These are the activations of a small neural network, seen along a few directions. Each row is one input.
In each table, some parts of the input vary, and every possible input appears once, in random order.
A made-up example of a description, with smaller parts first: one of 5 places around a ring, together with either a single point or one of 9 places along a line or (one of 3 separate values, together with one of 6 places along a line).
Shared parts are said once, and a part with two or three values counts as separate values.

Other details of the inputs shift rows strongly along three fixed directions, in all tables alike. That doesn't count.

Table:
r1: [  6  47 -16  35  48  25 -57  32 -59 -47 -41  51  47]
r2: [-44  26  12  43   2  12 -34  34  13 -55  -7  -7   6]
r3: [-33 -67  10  46  24 -48   8 -48  23 -10  23 -33 -62]
r4: [  0  10  -1 -13 -41   5   7  12  51  25  -7 -20  23]
r5: [ 36 -60 -18 -70 -21 -12  42 -17  16  56  -2   2  -7]
r6: [ -3  -2  15 -36   3  -5  24   1   4  24   8 -11  -9]
r7: [  8   6 -28 -31 -27  29 -15  33   8   0 -23  16  19]
r8: [-21 -18   7 -41  -4   0  32 -11  -3  21  12 -28  -6]
r9: [  40 -120   -8  -28   37  -37   40  -73   -8   42   -1   33  -54]
r10: [-12  18  14  47  38  -3 -40  16 -45 -66 -12  44  -6]
r11: [ 14  -4 -32   3  -7   6 -20   5   7   5 -14  13   0]
r12: [-18   3 -15 -39 -26  30 -12   4  11  -5 -13 -18  19]
r13: [-46 -25   8  76  -5 -42  11 -11  34 -50  28 -17 -26]
r14: [  6  20 -10 -10  32  32 -40  35 -59 -35 -33  46  34]
r15: [-27   9 -30  -7 -86   6   4  22  68  -7  11 -30  -1]
r16: [  9 -36  20  35  -9  -6  57 -27   8 -17  41 -64 -39]
r17: [  4 -24 -19 -73 -42  -9  54  -3  18  48  20 -29  -4]
r18: [-26  24  -4  32   7 -21   5   6 -16 -15  20 -12  -2]
r19: [ 11 -36 -26 -28 -24   7  15   2  25  16  -9   8   0]
r20: [-58  -4 -13   6 -69 -24  58  10  59   3  43 -65  -1]
r21: [ 37 -21 -20 -77 -27  16   1 -20  18  67  -9 -12  11]
r22: [ 24 -39 -12 -74 -16 -17  46 -43 -13  58  25  -8 -18]
r23: [-10  69 -47 -85 -57  63   4  60 -16  17 -17 -16  84]
r24: [ 68  26   0  23  30  74 -37  29 -47 -38 -43  32  26]
r25: [  6 -63  33   4  14 -41  20 -25  21  16   6  -3 -61]
r26: [ 43 -31  -3 -77   8  23   9  -2  -9  54 -33  22  21]
r27: [ 21 -37 -28 -81   0   8  48 -30 -32  52   1  -3  26]
r28: [ 51 -37 -18 -65  55  29 -25 -33 -93  11 -31  64  16]
r29: [-45  79  12  87   2 -11 -32  36 -17 -62  23  -1   9]
r30: [ -9  20 -12 -15 -27  34 -25  35  32  -7 -24  -1  18]
r31: [ -7   4  -3  38   7   1 -32   5  25 -10 -14   0 -14]
r32: [ 10  -4  28  40  24 -31 -10  17 -11 -25  -2  39 -32]
r33: [-33  -6  12  66  21 -20 -10  16  -4 -58   3  13 -13]
r34: [ 16  41 -19 -65 -65  46 -19  24  30  38 -19 -17  49]
r35: [-34   6   7  28   8 -24  12 -11  11   2  22 -35 -17]
r36: [ 13  41  16 -14  31  20  -4  12 -27  10 -16  26  39]
r37: [ 31  58   8   9  36  28 -60  35 -32  -3 -42  44  36]
r38: [ -9 -12  35   5  49 -13   6 -27 -44 -12   4  17 -31]
r39: [  30 -107   10   22   57  -56    8  -76  -19   11   19   38  -90]
r40: [ 12  38  37  10  46   8 -23  -1 -49  -8  -7  37   2]
r41: [ -3 -37  36  28  59 -46  20 -38 -60 -23  19  33 -57]
r42: [  7 -59  25  16  35 -66  56 -51  -3  16  35   8 -52]
r43: [ -8  76   7   5  -5  19 -28  29  -4  -3   3  -5  32]
r44: [-63  61  20  84 -32 -23  -5  23  14 -58  39 -24  -7]
r45: [ 23 -19 -10 -29  16 -23  28 -24 -25  42  11   1 -14]
r46: [ 19  39 -16 -28   1  68 -43  46  -5  -3 -55  39  58]
r47: [ 83  -2   8  -9  17  45  -2   7 -35  -3 -23   9  14]
r48: [ 38  35   9   8 -17  41  23  23  -9 -10   7 -34  21]
r49: [  4 -43  42  64  57 -33 -25 -42  -6 -31   5  41 -69]
r50: [-12  24  21  42 -30 -28  -8  23  26 -30  10   5 -21]
r51: [ 31   8 -22 -41 -31  13   7  17  14  30 -14  11  42]
r52: [-33 -11   4 -20 -14  -5  39  -4  23  14  19 -38   3]
r53: [ 25 -11  -2  14  10 -26   2  -3   0  15  -5  18  -5]
r54: [ 22   3 -27 -91  15  36  16 -15 -39  57 -21  -8  53]
r55: [  8 -12 -48 -57 -24  28 -12  -9 -15  20  -5  -7  30]
r56: [-19 -48 -23 -55 -29  13  27 -14  36  26   0 -39  10]
r57: [  5 -27  11 -40  22   3  17 -43 -37  28   9   0 -14]
r58: [ -6  10  16  72  12 -17 -37   3   0 -51   5  38 -31]
r59: [-47  68  21  23 -51   0   2  39  45 -18  19 -40   8]
r60: [-65  46   6  94 -14  -5 -35  30  48 -63   4 -33  13]
r61: [ -7 -12  27  78  40 -21 -42 -16   5 -36   0  25 -48]
r62: [ 14  22 -23 -19 -47   2 -12  17  25  21   7 -11  17]
r63: [-17 -26  21  59  15 -23  -3 -16  38 -20   2   6 -30]
r64: [-49  -5  11  34 -53 -50  59   8  69  -3  53 -52 -29]
r65: [ 38  -3  -4 -29  18   9 -11  -4  -4  35 -29  18  20]
r66: [ 32 -42 -40 -38  -1   4   7 -21   5  36 -17  16   4]
r67: [ 11  88 -21 -63 -40  47 -10  55 -20   6 -13   8  69]
r68: [-14  -7 -35 -70 -56  42  -5 -11  24  25  -5 -40  32]
r69: [ 23  33  -1   6  73  12 -19   7 -93 -11 -25  56  35]
r70: [-31   4  -9  45 -36  -4 -10   7  72  -9   1 -32  -5]
r71: [ 57 -61 -21 -45   4  47  27 -32 -25   7  -5 -30   1]
r72: [ 53 -75 -13 -45  26 -34  22 -46 -20  60  -1  19 -38]
r73: [ 34 -26  19  -9  61  16 -35 -20 -46  -8 -39  67 -23]
r74: [-30 -35  48  63  55 -49  29 -41 -12 -17  24   0 -46]
r75: [-76   4 -13  38 -82  -7  18   9 106 -22  30 -85  10]
r76: [  8 -53  24  19  34 -64  33 -54 -19  19  42   3 -69]
r77: [-46  20 -50   6 -76   3  -1  24  59  -8  17 -64  23]
r78: [ -6  96   1  44  10  10 -26  54 -21 -30  -8  21  50]
r79: [  2   6  23  20  43 -26   3 -13 -16  12   9   2 -23]
r80: [-38  66  26  66  17   4 -34  19 -17 -42  11  -4   9]
r81: [ 28  27   6   5   1   1 -27  14 -21  -6 -10  38   7]
r82: [ 10  34  46  25  77   4 -17  19 -58 -20 -22  56   9]
r83: [ -7 -14  -8 -56 -84   3  26  -2  71  44   8 -51  -5]
r84: [-59  24   6  41 -62 -38  38   5  95   7  45 -81 -10]
r85: [ -2  40  -2  17  38  38 -66  16 -42 -34 -26  28  32]
Description of these inputs: one of 5 places around a ring, together with either a single point or (one of 2 separate values, together with one of 8 places around a ring).
The inputs of r81 and r22 match in every part but the place on the ring of 5. If r34 is changed in the same way as r81 into r22, which row does it become?
Answer: r40
A walk changes only the place on the ring of 8. It starts at r4 and steps to r26. List the rest of the walk in order.
Answer: r25, r83, r34, r21, r37, r65
Change only the choice among 2 separate values in r12. List by row number the other rows that result.
Answer: r10
Change only the choice among 2 separate values in r2. List by row number the other rows that result.
Answer: r14

Table:
r86: [ 48 -30  11 -39  52  -1   4 -35 -63  32  -7  20   0]
r87: [-26   7  10  64 -18 -22  -7   9  38 -45  23  -6 -42]
r88: [ -5  54 -22   6 -60  37 -17  30  47  -3 -12 -30  50]
r89: [ -8  59 -45 -40 -54  44  11  47  20  16   3 -23  65]
r90: [-25 -58 -34 -68 -25  15  45 -44   5  27  19 -60   3]
r91: [-49 -15  36  47 -12 -47  24 -20  32 -16  39 -18 -44]
r92: [ 60  33  19 -14  75  51 -60  31 -84 -24 -65  82  48]
r93: [-18 -65  24  55  -5 -64  28 -25  42 -28  30 -16 -67]
r94: [  2  72 -31 -44 -31  66 -47  49   4   1 -33  18  61]
r95: [-14  95 -18 -27 -57  59 -15  56  21  -5  -4 -31  60]
r96: [  1  67 -25  -9 -26  29 -10  33 -14  -6  -8   3  60]
r97: [  9  10   1   6  29   7 -42   8 -27  -4 -24  33  -5]
r98: [ 37 -50  23   7 100 -15 -22 -23 -66   2 -38  74 -29]
r99: [-18 -11  41  95  42 -66  -2 -17 -22 -48  35  12 -51]
r100: [ -8 -28  18   9  -2 -26  31 -21  -7  -3  26   2 -29]
r101: [-20  19 -17 -50 -41  10  18   1  29  26  14 -29   8]
r102: [  1  71  13  30  64  23 -42  37 -53 -28 -27  59  40]
r103: [  2  64 -24 -37 -31  42  -8  39 -14  -2  -6   3  43]
r104: [ 34 -56 -27 -76 -17  17  31 -19  17  57 -16 -25   3]
r105: [-12  17   6  48  11 -12 -27  -1  11 -22  -9  20   0]
r106: [-25 -16  11  59  16 -28  -5  -7  34 -17  13   7 -33]
r107: [ 10  48   9  58  35  11 -59  38 -45 -52 -26  50   3]
r108: [-55  57  13  93 -38 -20 -46  40  56 -54  15 -22   7]
r109: [ -4  -7 -22 -12  25  48 -34  -3 -37 -29 -28  11  29]
r110: [ -4  10 -22 -47 -23   6  18 -14   9  37   2 -15  30]
r111: [-23  39  29  57  39 -20 -32  16 -33 -31   0  22 -15]
r112: [-21  35 -20  39 -56   2  -8  22  46 -24   5 -19  21]
r113: [-18 -33   5 -35 -20 -26  36 -16  23  27  17 -28  -9]
r114: [  3  60  -9 -24   4  24 -35  28 -30   3 -17  15  57]
r115: [ 46 -35  35  47 111  -7 -24 -26 -64 -18 -23  74 -35]
r116: [ 43 -28   8 -42  52   5   5 -29 -66  34 -11  19 -16]
r117: [-19 -50   1  43 -14 -45  26  -8  42 -11  19 -22 -51]
r118: [  57  -49  -23 -100    3   35   15  -37  -14   59  -20    7   -5]
r119: [ -4 -60 -11 -54 -43  -6  30 -36  43  45   8 -20 -19]
r120: [ -4 -64 -13 -64  -7 -26  57 -36  17  61  12 -33 -21]
r121: [ 21  24 -13 -53  -2  27   1  27 -35   6 -16  17  48]
r122: [-42  16  11  62 -20 -36  23  24  30 -32  24 -30 -20]
r123: [ 35 -52 -37 -67 -27   1  14 -28   5  45   1 -11   5]
r124: [ 50 -23   9 -33  62   6  10 -40 -66  29 -16  36   5]
r125: [-15  46  -1 -21 -49  23  10  37  28  -1   2 -40  44]
r126: [-56   5  36  96 -14 -50 -12  16  61 -57  18 -15 -38]
r127: [ 16 -32  42   7  47 -16  20 -36 -38   1   6  23 -34]
r128: [  8 -42 -10 -19 -29  -7  14 -21  32  31  10 -39 -33]
r129: [ 11 -52 -11 -47  -6  -7  57 -39  20  54  25 -36 -16]
r130: [ 37 -39  23   7  86 -30  -1 -33 -89   0  -3  53 -47]
r131: [-36 -18  30  61  -5 -44  37  -4  38 -13  32 -46 -44]
r132: [ -9  29   8  40 -19  10 -24  28   7 -41  -4  21   7]
r133: [-26  40  18  52 -43  14 -18  31  47 -36   3 -18   6]
r134: [  3 -62 -23  -9 -21 -21  40 -29  44  24  23 -21 -33]
r135: [ 29  -3 -29 -57 -38  30  -7  -1  17  36 -12 -26  34]
The inputs of r93 and r121 match in every part but one. If r115 is changed in the same way as r93 into r121, which row does it become?
Answer: r129
What is each input in this table made of?
Answer: one of 2 separate values, together with either a single point or (one of 3 separate values, together with one of 8 places around a ring)
Change only the choice among 2 separate values in r116. List by row number the other rows that result.
Answer: r128
Change only the choice among 3 separate values in r106. List by row number the other rows that result.
Answer: r115, r134
Change only the place on the ring of 8 in r113. List by row number the other rows that result.
Answer: r91, r101, r102, r110, r111, r114, r120

Table:
r136: [ 15  89 -26 -36 -49  57 -15  72   3   5 -28 -10  81]
r137: [-49  45  -5  35 -72  16   9  35  55 -31  14 -64  20]
r138: [-44 -24   5  27  -9 -38  15 -13  26 -21  27 -24 -39]
r139: [ 27  25   3  12  30   1  -7   7 -34  -8  -4  37   7]
r140: [  3 -15  20  45  62 -24 -23 -15 -60 -35   5  45 -25]
r141: [ 11 -46 -15 -33 -11 -29  32 -22  -1  50  16 -11 -27]
r142: [-20  35   1  85 -14  20 -69  44  34 -70 -25  16  10]
r143: [ -5 -44 -22 -51  -5   5  32 -41  12  42   8 -28  -8]
r144: [-30   1   5  -3 -30 -16  23   1  43  16  20 -20  -4]
r145: [  59    6  -12 -100   18   49  -10    1  -45   59  -27   22   44]
r146: [ 34  44  -5 -51 -17  42  -8  24 -18  16 -22   8  53]
r147: [ 28  -6  19  58  37  -3 -49   7  -1 -32 -31  62 -25]
r148: [-20   4   3   1 -27 -18  20 -11  42  24  15 -32 -12]
r149: [  8   3  16  53  53 -11 -15  -8 -50 -42   0  39 -15]
r150: [  4 -56   8 -28  13 -40  34 -39  -4  31  14  10 -44]
r151: [ 19  -5  12 -14  51  16 -16 -20 -46  -7 -18  18  -7]
r152: [ 13 -41 -18 -37  -7   2  37 -18   4  19  10 -27  -4]
r153: [-53 -15  12  36 -23 -30   9  -3  42 -17  27 -39  -6]
What is each input in this table made of?
Answer: one of 2 separate values, together with either a single point or one of 8 places around a ring
The inputs of r139 and r149 match in every part but the choice among 2 separate values. If r136 is changed in the same way as r139 into r149, which row does it become?
Answer: r152

Table:
r154: [ 20  35 -27 -20 -21  15  -4  23  -8  25 -16  27  40]
r155: [-25 -26 -18  35  -3  20 -58   0  30 -42 -32  17   0]
r156: [-41 -20  34  58  56 -45  -7 -29 -12 -25  15  -2 -47]
r157: [ 20  26   3  10  16 -12  -9  25 -23  -3 -13  44  17]
r158: [-20  69  29  28 -25   2 -27  45  25 -17  -2  10  15]
r159: [ 60 -71  -2 -81  20  12  37 -65 -27  65   1 -23 -12]
r160: [  8 -44  29  24  26 -18  28 -34   2  10  22 -29 -42]
r161: [-20  56   4   0 -38  -3  -2  39  50  13   0 -21  23]
r162: [-27   1 -34 -97 -57  37  24   4  23  47  -3 -46  51]
r163: [  7  39 -20  18 -24  28  -4  33   2 -18   6 -21  26]
r164: [ 50   7 -18 -29  28  36   0  11 -52  -3 -19  29  31]
r165: [ 38 -34 -22 -67  69  15  -4 -25 -95  17 -30  61  28]
r166: [  4  19  15   4  78  16 -40 -15 -71 -12 -25  41  14]
r167: [ -2 -16  49  32  29 -43  12 -20   6   1  14  27 -33]
r168: [  7  54  13   1   3  44 -11  35 -11 -21 -18  -5  36]
r169: [ 17 -82   6  -9  -8 -35  60 -42   2  13  30 -30 -49]
r170: [-35 -25  21  53  37 -41   1 -17 -28 -44  25  21 -48]
r171: [-19 -72 -18 -43 -11 -32  44 -41  -1  23  26 -22 -25]
r172: [-63  24   0  85  -6 -39 -10  15  18 -54  28 -20 -19]
r173: [ 21  -8  -2  36   1  10 -68  20  32 -20 -41  53  -5]
r174: [-55  25 -32 -45 -65  27  18  17  50  25   9 -62  47]
r175: [-72 -26  28  42 -15 -43  28 -29  43 -19  36 -42 -53]
r176: [-15  23 -22 -25 -85 -11  22  31  57  21  17 -28   4]
r177: [ 49  24 -12 -19  34   4 -28   6 -49  18 -22  59  15]
r178: [  6  12  14   6   7  17  10  10   1  -4  -5 -22   8]
r179: [ 17 -27 -32 -32 -60   3  42 -22  32  25  26 -61   1]
r180: [-19   8  11  62 -24 -12  18  13  23 -49  24 -26 -36]
r181: [ 39  22  29  -1  78  -4 -35   3 -52  14 -24  63  -1]
r182: [ -4  54  -2  18 -25  -6 -11  47  12 -15  -6  20  16]
r183: [ -2   5  44  63  33 -42 -10 -15   9  -1  13  16 -40]
r184: [ 35 -84  10 -67   1   1  60 -62   0  49  15 -26 -36]
r185: [ 20  14 -29  14 -40  69 -62  38  44 -36 -42  -3  36]
r186: [  2  17 -48 -54  -8  29 -14   3 -31  17 -11  -2  40]
What is each input in this table made of?
Answer: one of 3 separate values, together with either a single point or (one of 2 separate values, together with one of 5 places along a line)
The inputs of r162 and r167 match in every part but the choice among 3 separate values. If r170 is changed in the same way as r162 into r167, which row does it become?
Answer: r176
List by row number the other rows that have the choice among 3 separate values in common with r163.
Answer: r159, r160, r164, r168, r169, r178, r179, r180, r184, r185
